Each row below holds a small network's activations on one input, seen along a few directions.
Each table varies a few parts of the input and shows all the possible inputs, shuffled.
A made-up example of a description, with smaller parts first: one of 3 separate values, together with either a single point or one of 9 places along a line or (one of 4 places along a line, together with one of 5 places around a ring).
Shared parts are said once, and a part with two or three values counts as separate values.

Table:
R1: [  1   9  33   5 -10   8  12   9  -4 -11  13   2 -11   8  -5]
R2: [ -7 -14  -8 -19  24 -16  -6 -16 -18   2 -35   0   8 -26   8]
R3: [ 11   9  26 -26 -22  10 -17  -8   4  -5   0   0   5 -11  23]
R4: [-31 -15  21  13  -8  -7 -12  16   5  22   9 -13  -7  33  -4]
R5: [ 23   7   5 -18  19  13   4 -11 -14 -13 -31   9  17 -26   2]
R6: [  1   7  23  10 -25  19   5  20  11   6   6   0  -7  38   0]
R7: [ 12  16  16 -26 -15   3 -20 -11 -13 -24 -10   9   1 -16  10]
R8: [-26  -6   9 -18 -11 -13 -20  -4   0   1   7 -10   2  14  13]
R9: [ 10  -4  15  20   2  26  22  23 -13  10   4  10  -5  36  -2]
R10: [-14  -9 -25 -20  28  -5  13   1 -16   2 -25  -3  -1 -18 -11]
R11: [-29   0  14   0  -1 -17   5   5   2   4   4 -17  -9  21  -5]
R12: [ 27  19   9 -27  -5   5  -2   1  -2  -8 -21  -2  -4 -21  -8]
R13: [ -5   2  -6 -26   2 -15  -5 -14  -6   4 -19 -24  -7 -22   4]
R14: [ 59  -5 -49  50  -8   2  14 -34  50 -21  52  25   8 -17 -55]
R15: [-18   2   3 -29  -1 -19 -26 -21  -8  -8 -12 -10   0 -12  15]
R16: [ 29  -8 -76  42  -6 -22  11 -45  46   4  52  12   3 -12 -46]
R17: [-12 -11  14 -21  -8 -18 -25 -19   1   4  -7 -16   1  -2  26]
R18: [  4   3  27 -12 -19   5 -13  10   9 -21  13   5   3   4  13]
R19: [  4  10 -14  54  16  24  19  36  -1  12  10  14   7   2  22]
R20: [ 21  11 -10 -16  23  14  18  12 -21 -13 -22  12   2 -16 -20]
R21: [-30  -8 -26  52  23  -1   7  29  -3  27   8   6  -3   5  20]
R22: [-29 -15  -1  13   4   4  16  20  -9  27   4  -8  -3  38  -1]
Question: The inputs of R15 and R7 match in every part but one. If R22 is changed in the same way as R15 into R7, which row does it become?
Answer: R9
Question: What do these inputs look like to the network?
Answer: one of 2 separate values, together with either a single point or one of 10 places along a line
Question: Change only the choice among 2 separate values in R5. List by row number the other rows that result.
Answer: R2

Table:
R23: [  9   0  35 -60 -29   3 -12  -6  10 -24   9  -4  13  -2  -2]
R24: [ 50  -1 -75  -8  21 -36   3 -57  -6 -21 -14  13  -5 -58 -56]
R25: [  4  20  35   4   3  16   3  24  -7 -16   4  16  -4 -11  19]
R26: [-22 -28 -32  29   0  -1  -3  -2   4  38   5   9   8  35  12]
R27: [ 24 -13 -73  85   6   0  26   0  49  26  52  20  20 -10 -30]
R28: [-10  -6  57 -50 -30  -8 -32 -12   8  -6  -8 -26   1   8   2]
R29: [ 11   2   8   3  10  29  15  21 -21  15 -29  13   3 -16  19]
R30: [-31 -11 -17  27  23   6  21  28 -10  25 -10   5  -9  28 -17]
R31: [-42  -7  27 -30  11 -12 -19   1 -37  27 -21 -26  -6  -2  46]
R32: [-12  -9 -12  31  14   8  12  17  -5  33  10  16   7  31  19]
R33: [ 10   0 -15  20   8  22  10  33 -15  23 -11   4  -1   9  24]
R34: [ 17  12  30   0 -28  42   2  21   7   0  17  -4  -3  42  -7]
R35: [-23 -15  12 -35  17 -17 -27 -10 -14  13 -28 -15   6 -12  33]
R36: [-45  14  44 -25 -12  -9 -42   1 -22   3 -14 -28 -14   6  39]
R37: [ 27  10  58  -5 -16  26  10   9  -1 -17   4   3  -3  14   0]
R38: [ -1  -5 -11 -36   5  -5 -11  -7  -9   0 -35   5  13 -27  22]
R39: [ 58  -4 -62 -10  10 -17 -13 -61   4  -5   4  29  20 -66 -31]
R40: [ -9  -4 -19  14  22  14  23  41 -27  13 -21  -6 -13  11  -8]
R41: [  7  30  24 -20  -2   8   1   8  -5 -31 -12   8   9 -20  23]
R42: [ -4   5  -1 -24  30  12  24  15 -30 -15 -44  -5  11 -23  -6]
R43: [ -7  12  13 -36 -16 -13 -27   3   7 -26 -13   6   5 -28  18]
R44: [ 13   5   1 -18  11  23  10   7 -18  -7 -40   4  21 -27  22]
R45: [ 43  -3 -26  82 -23   7  32 -18  75 -10  71   1  -2  19 -50]
R46: [-26  12  28 -32 -17 -24 -40  -8   0  -6 -24 -16 -13 -10  28]
R47: [ 56   9 -37  -3  -9 -26 -22 -60  19 -42  21  27  -3 -68 -32]
R48: [ 20   9 -58  86  -9  -1  24  -6  66  -5  71  13  -2   1 -28]
R49: [ 13  -4 -83  80  11 -19  52   5  41  24  36   7  -5  -7 -58]
R50: [ 77  -4 -17 -16 -25 -12 -12 -73  25 -47  28  13  -4 -42 -51]
R51: [-39 -27 -32  27  21 -14  11   6  -2  26  -8  -3  -3  35 -18]
R52: [-27   9  70 -42 -20  -7 -21 -12 -18   2   4 -40  -8  31  24]
R53: [ 27  21  47 -35 -19  18  11  -2   3 -29  -3  -5  11   4   2]
R54: [ -4  -1   7   2  31   7  31  32 -33   2 -35   1  -7 -17  -9]
R55: [-23  -8  -8  37 -11 -14 -17  -2  14   6  21   4  -4  41  16]
R56: [-19   8   8  32   1   7  -6  21   8   0  34  14   1  35  18]
R57: [  2  -4  34  20 -29  16   9  10   9   4  36   8  -5  53  -8]
R58: [  0  22   8  20  -2  28 -15  31   3  -5   8   5  -5  20  18]
R59: [-40 -10   6 -47  23 -26  -7  -2 -23  13 -40 -23 -15 -12   1]
R60: [-18  -8 -13 -43  18 -14   3   7 -21  -7 -36  -6   3 -28  -7]
R61: [-12 -24  18  13 -26   6   2 -12  17   4  48  -3   4  62  -7]
R62: [-56  -3  23 -38  30 -23  -7   8 -44  21 -33 -36 -21   3  17]
Question: The inputs of R51 and R61 match in every part but one. If R30 is changed in the same way as R51 into R61, which row does it become?
Answer: R57
Question: The inputs of R34 and R33 match in every part but one. If R37 is changed in the same way as R34 into R33, which row does it become?
Answer: R29
Question: What do these inputs look like to the network?
Answer: one of 4 places along a line, together with either one of 2 separate values or one of 8 places along a line
Question: Change only the choice among 2 separate values in R24. List by row number the other rows that result.
Answer: R49
Question: Change only the place on the line of 8 in R43. List by row number the other rows that result.
Answer: R25, R36, R41, R46, R55, R56, R58

Table:
R63: [ 34  -8 -65  74  -3   2  30 -11  45   4  54  24   5   5 -44]
R64: [-16  -2  11  -5   3   1  -1  12 -10   8  -9  -6  -3  10  11]
R65: [-11   2  16  -7  -1   6  -3  13  -9   2  -8  -4  -2   9  13]
R66: [ -5  -1   7 -18   4  -5  -7  -3 -11   1 -15  -3   0  -8   7]
R67: [ 46  -3 -69  59  -2  -3  25 -23  46  -5  47  24   6 -16 -48]
R68: [-12   1  21  -9  -4   3  -4   8  -6   0  -4  -7  -3  12  10]
R69: [ -5   2   8 -20   1  -5 -11  -6  -6  -5 -10  -6   1  -8   8]
R70: [-14  -1  14  -5   3   3   1  13 -12   6 -11  -5  -2   9  12]
R71: [  1   5  16 -23  -3   0 -10  -5  -5  -9 -10  -5   2  -8   7]
R72: [  2   5  14 -22   0   2  -8  -1 -10  -6 -16  -2   2  -9   9]
R73: [-16  -2  13  -5  -2  -2  -6   7  -6   7  -3  -6  -4  10  11]
R74: [ -4   0  11 -20   4  -3  -6  -2 -14  -2 -17  -3  -2  -8   3]
Question: The inputs of R73 and R69 match in every part but one. If R63 is changed in the same way as R73 into R69, which row does it become?
Answer: R67
Question: What do these inputs look like to the network?
Answer: one of 2 separate values, together with either a single point or one of 5 places around a ring
Question: Change only the place on the ring of 5 in R64. List by row number the other rows that result.
Answer: R65, R68, R70, R73
